Each row below holds a small network's activations on one input, seen along a few directions.
Each table varies a few parts of the input and shows all the possible inputs, shuffled.
Descriptions start from the smaller parts, as in this example, which fits no table here: one of 4 places along a line, together with either a single point or one of 11 places around a ring or (one of 2 separate values, together with one of 8 places around a ring).
Shared parts are said once, and a part with two or three values counts as separate values.

Other details of the inputs vary at random and push rows far along two fixed directions, the same in every table; ignore that.

Table:
row 1: [-19 -17   3  10   7  26   6  -9 -24 -38  -2  -9 -35  -2 -15  37  23]
row 2: [ -4  -9  -2   5   3   3  -4 -10  -8  -8   7   6  12  -5  -3  16  -2]
row 3: [-29 -22   4  13  -9  23   7  -8 -26 -14 -11   0 -24   5   5  30  30]
row 4: [-21 -10   4  -1  14 -29 -11  27 -30  26   2  22  20  27  19 -21 -21]
row 5: [-12  -7  -8   4   0  -5  -4   7  -3  10  -6  -7  -9   5   5   0  -4]
row 6: [ 20  20  11 -19   6  -4  -2  17  12   7   2   3   2  -8   0 -28 -10]
row 7: [ 36  21  -8 -19  -5 -12   3  -6  40   4   2 -15   3  -8 -13 -28  -3]
row 8: [ 30  23  -3  -2  -4  -2   8 -26  53  12   2  -3   9  -7  -2  -5  -6]
row 9: [ 12  12   0  -4  -6   3   7 -19  47   6   6  -4  -5 -14   1  -4  -9]
row 10: [-19  -4   5   2   7  -8 -10  44 -42  11  -1  13  12  11  18 -15 -13]
row 11: [-15  -1   5   3   9 -21 -12  46 -39  22  -1  19  24  23  25 -22 -20]
row 12: [-11  -4  -7  14  -1   0  -3  -2  -1  16  -7  -3   4  13   9  11  -3]
row 13: [-16 -10   9   9  -3   9   1  16 -34   1  -7   5   1  14   9  11  11]
row 14: [ -8  -7   4   2  16  -5  -2  15 -16 -13   4   1  -6   1  -8  -4  -5]
row 15: [ 12   5  -5 -10  -7  -7   1  -5  18 -14   1 -10   2 -12  -9  -9   2]
row 16: [-18 -18   0   3  -1   8  -7  -8  -9 -17  10   2  -6 -19  -3  15  -2]
row 17: [  4  11  10  -3   8  -5  -4  24 -26  13  -2  10  18  15   5 -10  -8]
row 18: [ 26  13  -9  -7  -6   1   6 -17  21  -3  -6 -15  -3  -3 -14  -6  11]
row 19: [-15 -11  -3  15   3   7  -5  -9  -8  -1   5   8   7  -1   4  21  -2]
row 20: [-15 -15  -7   6  -5   7  -3  -7 -19 -23  -6  -8  -6  -1  -5  22  15]
row 21: [-25 -25  -4   6  -9  26  -1 -16 -11 -40   5 -11 -34 -25 -17  31  18]
row 22: [ 17   9  -3  -7 -13  10  13 -26  54   2  -2 -17 -24 -20  -6   4   5]
row 23: [ -9  -1   2   4  15 -33 -11  24 -37  37   1  26  44  43  18 -21 -20]
row 24: [ -8  -6   7   3  -6  21   7   5 -23 -11  -7  -2 -14  -2   1  18  20]
row 25: [ 28  16  -7  -3  -6   2   9 -24  38   7  -8 -17  -9  -4 -11  -4  10]
row 26: [-25 -17   0   8  -2  13  -7 -12  -3  -9   9   4 -12 -14   3  20  -1]
row 27: [ 34  14  -2  -7 -10   8  11 -32  35 -20   5 -11  -3 -23 -25   0   9]
row 28: [ 48  40   5 -23   4 -37   7  10  43  37   5  14  35  11   9 -60 -25]
Each input here is: one of 2 separate values, together with either a single point or one of 5 places along a line or one of 8 places around a ring.
The inputs of row 5 and row 25 match in every part but the choice among 2 separate values. If row 21 is changed in the same way as row 5 into row 25, which row does it become?
Answer: row 27

Table:
row 29: [-32 -14   1  17   4  -8 -12  29 -41  26  -6  15  20  23  26   4 -14]
row 30: [-17  -6   2   2   6 -10  -5  10  -7  22   1  14   3  14  17  -9 -12]
row 31: [ -2   2  -1  -1  14  -9  -8  14 -12  -6   5   5   8   1  -2 -10 -13]
row 32: [ -1   0   1   3  -8  18   7 -17   6  -4 -10 -11 -20   1  -4  17  21]
row 33: [ -1   2  -7  12   6 -12  -8   8 -11  12   4   6  31  13   4   2 -15]
row 34: [ 21  11 -10  -9 -10  -6   5  -6  34   7  -7 -20 -10  -7  -5 -20   3]
row 35: [ 13   9  11  -6   1  -5   4  18  -6  11  -1   5   9   5   2 -19  -4]
row 36: [ 11   7   3 -10   7  -5  -3   4   2  -7  10  -1   5  -6  -7  -9  -8]
row 37: [ 44  31   7 -22  -5  -7  13  -4  33  10   1  -1   9  -3  -7 -33  -1]
row 38: [-11 -12   0   0   1   3  -6   3 -24 -11   4   4   4  -3  -3   6   2]
row 39: [ 13   9  -1  -9   2 -12  -3   1   1  -8   3   5  17   0  -4 -12  -3]
row 40: [ 13  10   9 -11   1   6   7   8   7  -2   0  -3 -12  -7  -5  -9   5]
row 41: [-21 -10   6   6   4  15   2  15 -22 -16  -5  -3 -28  -5   1  12  12]
row 42: [-14 -17   3   1  -2  18  -2  -4 -20 -23   3  -2 -17 -15  -8  18  12]
row 43: [-14  -7  -3   9  -5  17   2  -2 -12   0 -10  -4  -9   5   7  22  12]
row 44: [-29 -24  -2  11  -2  14  -1 -17   0 -15   5   2 -23 -12  -2  25   6]
row 45: [  9   2  -1  -3  -1   1  11 -14  14   2  -6  -7 -12   8  -4   3  13]
row 46: [ 5  1 -4  9  3 -5 -3 -9 -1  3  1  1 15  7 -6  5 -4]
row 47: [ 10   9   3  -6  -5  -1   7   4  -1  -7  -5   2  -2   2   2 -10  11]
row 48: [ 16   9  -1  -1  -7   3   2 -16  28   2   9  -1   7 -13  -4   3  -5]
row 49: [ -3  -8 -15   0 -10   4  -2 -14  16 -16  -3 -19 -17 -16 -13   8   4]
row 50: [ -5  -4   4  -1  -9  13   8 -14  20   1  -5  -5 -23 -15   7  12  10]
row 51: [-10  -4  -2   6   2  -9  -9   0   1   8   8   8  16   0   8   2 -17]
row 52: [  3   2  -6   5  12 -23  -5   2  -6  12   3   9  27  24  -3  -9 -15]
The inputs of row 43 and row 33 match in every part but one. If row 34 is changed in the same way as row 43 into row 33, which row does it become?
Answer: row 49
Describe the family of inputs behind these rows.
Answer: one of 2 separate values, together with either a single point or one of 5 places along a line or one of 6 places along a line
A walk changes only the place on the line of 6. It starts at row 30 and steps to row 50. List the rest of the walk in order.
Answer: row 29, row 43, row 32, row 45

Table:
row 53: [ 42  29   3 -20  -1 -15  10   3  29   9  -1  -5   9   0  -8 -32   0]
row 54: [ -2  -7   0   2   4   4  -5  -3 -18 -21   7   3   9  -5 -12   9   1]
row 55: [-19  -8 -11  10  13 -29 -21  24 -26  19   8  13  36  19  11 -11 -32]
row 56: [ 36  30   7 -16  -2 -10   9  -2  41  21   3   3   7  -5   3 -29  -8]
row 57: [-11 -11   0  -3  -5  14   3  -7   6 -21   1 -10 -32 -23  -8  10  11]
row 58: [-13  -7   7   2  -2  10   3   6 -12   2  -7   2 -15   4   9   7   8]
row 59: [-14 -17  -7  10  -6  17   3 -14 -11 -19  -7 -11 -16   0  -7  24  19]
row 60: [-16  -4   6   4  18 -17 -16  42 -56   2   5  20  29  21   7 -14 -18]
row 61: [-12  -5   1   0  -2   4  -1   5  -2  -3   1   1 -14  -9   3   2   2]
row 62: [ 36  26  -1  -9  -1 -11   6 -21  50  20   5   1  19  -3  -1 -18 -13]
row 63: [  6   9   4  -5   2  -8   1  19 -11  14  -6   2   8  15   7 -14  -1]
row 64: [ -5  -8   0   7  -9  22  11 -28  17 -10  -6  -8 -23  -8  -3  26  19]
row 65: [ -7 -10  -5   4  -8  15   2 -27  22 -16   3 -10 -22 -21  -7  22   7]
row 66: [-23 -17  -5  14  -1   4  -5   4 -29   3  -6   0   3  17   6  18   6]
The inputs of row 54 and row 60 match in every part but one. If row 65 is changed in the same way as row 54 into row 60, which row does it become?
Answer: row 61
Describe the family of inputs behind these rows.
Answer: one of 2 separate values, together with either a single point or one of 6 places along a line
Change only the choice among 2 separate values in row 59. List by row number the other rows that result.
Answer: row 53
